These are the activations of a small neural network, seen along a few directions. Each row is one input.
In each table, some parts of the input vary, and every possible input appears once, in random order.
Descriptions start from the smaller parts, as in this example, which fits no table here: one of 5 places around a ring, together with either a single point or one of 11 places around a ring or (one of 2 separate values, together with one of 6 places along a line).
Shared parts are said once, and a part with two or three values counts as separate values.
In the rows, zero is written as 128.

Other details of the inputs shift rows strongly along two fixed directions, in all tables alike. That doesn't count.

Rows:
row 1: 114 100 132 116 163 95 141 158 122 154 37 149
row 2: 115 74 123 124 161 82 146 158 138 144 21 157
row 3: 116 60 123 131 168 96 144 139 145 165 77 180
row 4: 170 107 90 154 161 105 160 122 150 128 153 108
row 5: 176 170 138 141 148 133 122 113 103 110 176 108
row 6: 48 131 134 95 29 152 102 138 123 102 76 126
row 7: 169 163 128 135 157 135 120 117 123 119 169 106
row 8: 110 142 114 136 93 158 122 116 128 132 187 120
row 9: 163 114 109 160 178 124 137 118 132 154 160 145
row 10: 121 144 107 145 76 167 124 115 132 119 190 100
row 11: 146 158 118 130 107 141 130 124 127 93 153 97
row 12: 98 92 157 97 177 87 129 146 135 152 53 172
row 13: 94 157 149 93 96 132 112 143 118 107 92 124
row 14: 84 125 125 118 58 154 110 135 137 119 121 138
row 15: 132 159 138 119 83 136 119 122 113 83 138 100
row 16: 104 153 138 119 77 161 115 109 129 109 187 121
row 17: 120 153 126 123 114 160 111 119 102 142 153 121
row 18: 138 143 138 131 80 144 127 116 138 101 174 117
row 19: 98 73 138 118 153 101 144 141 152 164 81 165
row 20: 121 67 129 121 168 73 156 143 165 130 57 148
row 21: 155 101 104 151 150 118 153 119 157 140 159 126
row 22: 70 96 161 83 141 110 117 151 127 163 36 164
row 23: 196 101 74 187 191 101 170 121 148 136 164 108
row 24: 103 97 150 105 179 86 131 153 129 161 35 159
row 25: 72 154 132 88 45 152 101 141 113 97 110 96
row 26: 172 154 112 152 155 143 117 119 113 138 156 116
row 27: 201 125 131 154 207 101 144 111 123 138 161 137
row 28: 94 132 161 104 82 137 118 127 126 115 138 145
row 29: 125 153 130 133 109 166 117 112 121 132 186 117
row 30: 21 163 170 57 26 159 80 157 105 113 48 120
row 31: 177 118 110 156 193 124 137 120 122 157 141 143
row 32: 154 166 106 147 122 145 118 122 107 120 143 110
row 33: 161 127 109 160 166 140 139 113 129 153 181 129
row 34: 159 124 131 147 170 125 141 114 139 136 171 136
row 35: 120 153 156 122 103 147 109 111 111 111 175 129
row 36: 89 135 154 105 57 132 120 129 131 88 105 116
row 37: 222 140 119 171 198 96 152 117 124 120 159 114
row 38: 154 162 113 143 147 146 114 122 102 140 162 107
row 39: 120 76 120 124 170 84 155 159 140 144 39 143
row 40: 117 158 124 126 60 170 117 108 137 91 198 103
Description of these inputs: one of 5 places along a line, together with one of 8 places around a ring.
- Changing only the place on the ring of 8 turns row 38 into row 1. The same change can be made to row 5. Which row results? => row 37
- Changing only the place on the ring of 8 turns row 35 into row 27. The same change can be made to row 29. Which row results? => row 22
- Which other rows does row 18 become when the place on the line of 5 takes its other values? List them by row number. => row 10, row 14, row 21, row 40

Rows:
row 41: 110 115 120 120 136 121 126 144 129 141 82 135
row 42: 106 93 117 123 138 114 133 146 136 148 74 152
row 43: 123 106 121 136 141 127 137 127 130 149 123 145
row 44: 183 96 93 170 179 107 156 118 149 138 152 139
row 45: 96 117 128 113 127 128 122 146 123 147 83 134
row 46: 180 100 95 169 184 112 154 117 143 148 155 142
row 47: 104 123 137 110 145 118 124 144 125 148 83 135
row 48: 110 175 127 115 83 168 100 125 112 114 151 102
row 49: 100 146 148 104 118 139 112 133 120 133 118 128
row 50: 102 89 128 121 118 109 139 140 143 128 82 150
row 51: 128 110 144 122 166 108 135 132 134 149 114 152
row 52: 101 152 148 104 117 143 111 130 114 135 127 123
row 53: 131 181 140 122 72 156 100 121 99 88 143 104
row 54: 144 93 123 144 169 109 148 122 143 148 124 157
row 55: 132 127 128 138 128 142 130 117 128 137 162 136
row 56: 105 133 145 108 104 133 116 127 132 114 122 139
row 57: 104 135 157 103 97 127 125 131 132 107 127 121
row 58: 102 152 143 113 62 155 111 121 129 97 158 117
row 59: 144 123 103 148 144 137 134 126 124 149 153 119
row 60: 143 158 111 136 119 145 122 122 124 112 152 104
row 61: 190 113 112 165 190 113 152 108 144 141 177 136
row 62: 105 134 115 121 99 140 117 136 126 121 106 120
row 63: 115 108 109 131 118 125 131 137 136 131 101 135
row 64: 120 127 138 114 138 116 125 133 134 123 102 137
row 65: 185 164 111 166 138 159 129 95 124 124 240 104
row 66: 124 177 141 120 84 161 94 123 93 107 138 119
row 67: 161 189 118 144 111 168 112 102 114 109 216 92
row 68: 146 124 137 126 158 100 145 130 138 120 122 118
row 69: 120 98 111 134 130 107 144 141 140 131 91 134
row 70: 97 149 142 116 78 165 111 119 115 128 164 125
row 71: 136 164 142 126 119 147 106 125 93 126 135 121
row 72: 107 83 133 121 126 100 148 141 144 131 81 146
row 73: 101 149 127 123 79 168 111 120 113 130 161 121
row 74: 201 107 97 178 186 111 158 104 149 134 185 133
row 75: 171 116 126 146 195 108 146 119 135 152 157 137
row 76: 201 131 98 178 153 130 154 99 142 113 216 109
row 77: 100 132 151 109 108 144 114 127 124 136 136 137
row 78: 105 103 121 116 126 107 133 147 136 129 69 131
row 79: 183 109 121 158 174 103 158 114 149 125 170 121
row 80: 104 164 145 109 80 161 104 119 118 112 160 122
row 81: 110 140 135 109 105 128 125 137 126 111 110 103
row 82: 104 107 128 112 121 108 136 148 134 125 73 121
row 83: 98 91 127 116 115 106 139 149 138 133 73 131
row 84: 120 178 145 117 91 160 94 124 90 116 136 118
row 85: 140 150 146 122 115 121 121 128 109 103 113 115
row 86: 121 123 146 114 131 110 113 138 115 122 67 151
row 87: 155 123 127 136 166 102 143 126 140 122 127 123
row 88: 102 118 137 108 152 115 126 148 125 155 75 137
row 89: 143 120 102 147 144 135 134 128 127 147 142 124
row 90: 124 178 121 124 77 161 111 119 116 94 165 85
row 91: 102 103 126 115 150 112 130 150 127 159 71 141
row 92: 129 105 136 131 126 113 145 126 141 121 132 131
row 93: 106 113 150 107 122 108 131 136 139 118 96 144
row 94: 138 99 132 133 158 104 140 127 147 133 116 154
- Changing only one part turns row 72 into row 43. The same change can be made to row 92. Which row results? => row 55
- Changing only one part turns row 42 into row 89. The same change can be made to row 67. Which row results? => row 49
- Describe the family of inputs behind these rows. => one of 6 places along a line, together with either a single point or one of 8 places around a ring
- A walk changes only the place on the ring of 8. It starts at row 90 and steps to row 78. List the rest of the walk in order. => row 69, row 50, row 76, row 58, row 93, row 87

Rows:
row 95: 166 113 102 160 155 123 150 115 146 134 173 124
row 96: 118 119 140 121 140 123 127 132 126 143 115 142
row 97: 175 96 98 164 171 101 158 125 145 134 137 130
row 98: 127 96 115 136 143 111 149 133 146 139 119 137
row 99: 98 147 118 125 61 170 115 122 127 114 166 109
row 100: 122 118 142 114 150 107 128 138 123 134 82 136
row 101: 91 84 139 108 125 99 140 149 143 131 61 147
row 102: 169 186 109 155 100 176 117 97 116 106 242 91
row 103: 111 133 149 110 118 128 118 131 119 123 107 132
row 104: 198 123 111 167 195 109 147 116 127 140 157 130
row 105: 123 116 138 116 155 101 132 143 129 132 74 134
row 106: 162 101 100 160 165 118 152 118 149 142 158 134
row 107: 166 187 103 152 110 172 114 107 112 111 213 86
row 108: 85 148 155 96 76 143 105 133 119 108 108 130
row 109: 119 88 125 126 143 102 148 138 149 135 98 141
row 110: 137 123 129 129 158 118 132 131 124 143 119 133
row 111: 112 177 141 113 79 164 103 123 106 111 158 101
row 112: 151 163 120 136 127 142 121 120 119 115 164 101
row 113: 169 170 106 159 113 168 121 99 120 117 227 101
row 114: 113 107 139 118 148 117 127 136 128 150 94 153
row 115: 130 104 129 124 171 99 139 141 133 148 83 143
row 116: 200 120 105 170 193 107 150 113 134 134 163 132
row 117: 128 108 124 132 132 117 141 127 145 128 130 133
row 118: 149 112 123 134 174 97 137 139 128 138 83 138
row 119: 99 112 153 105 135 113 125 141 128 138 84 148
row 120: 73 152 143 100 41 162 104 128 124 96 133 114
row 121: 85 140 152 97 93 134 104 142 106 124 76 135
row 122: 55 150 147 93 21 168 96 134 117 99 114 122
row 123: 78 128 158 92 91 131 111 138 126 124 92 143
row 124: 130 119 128 128 156 120 130 133 124 148 109 138
- Describe the family of inputs behind these rows. => one of 5 places along a line, together with either one of 2 separate values or one of 4 places along a line
- Changing only the place on the line of 5 turns row 99 into row 98. The same change can be made to row 113. Which row results? => row 102
- Which other rows does row 109 become when the choice among 2 separate values takes its other values? List them by row number. => row 117
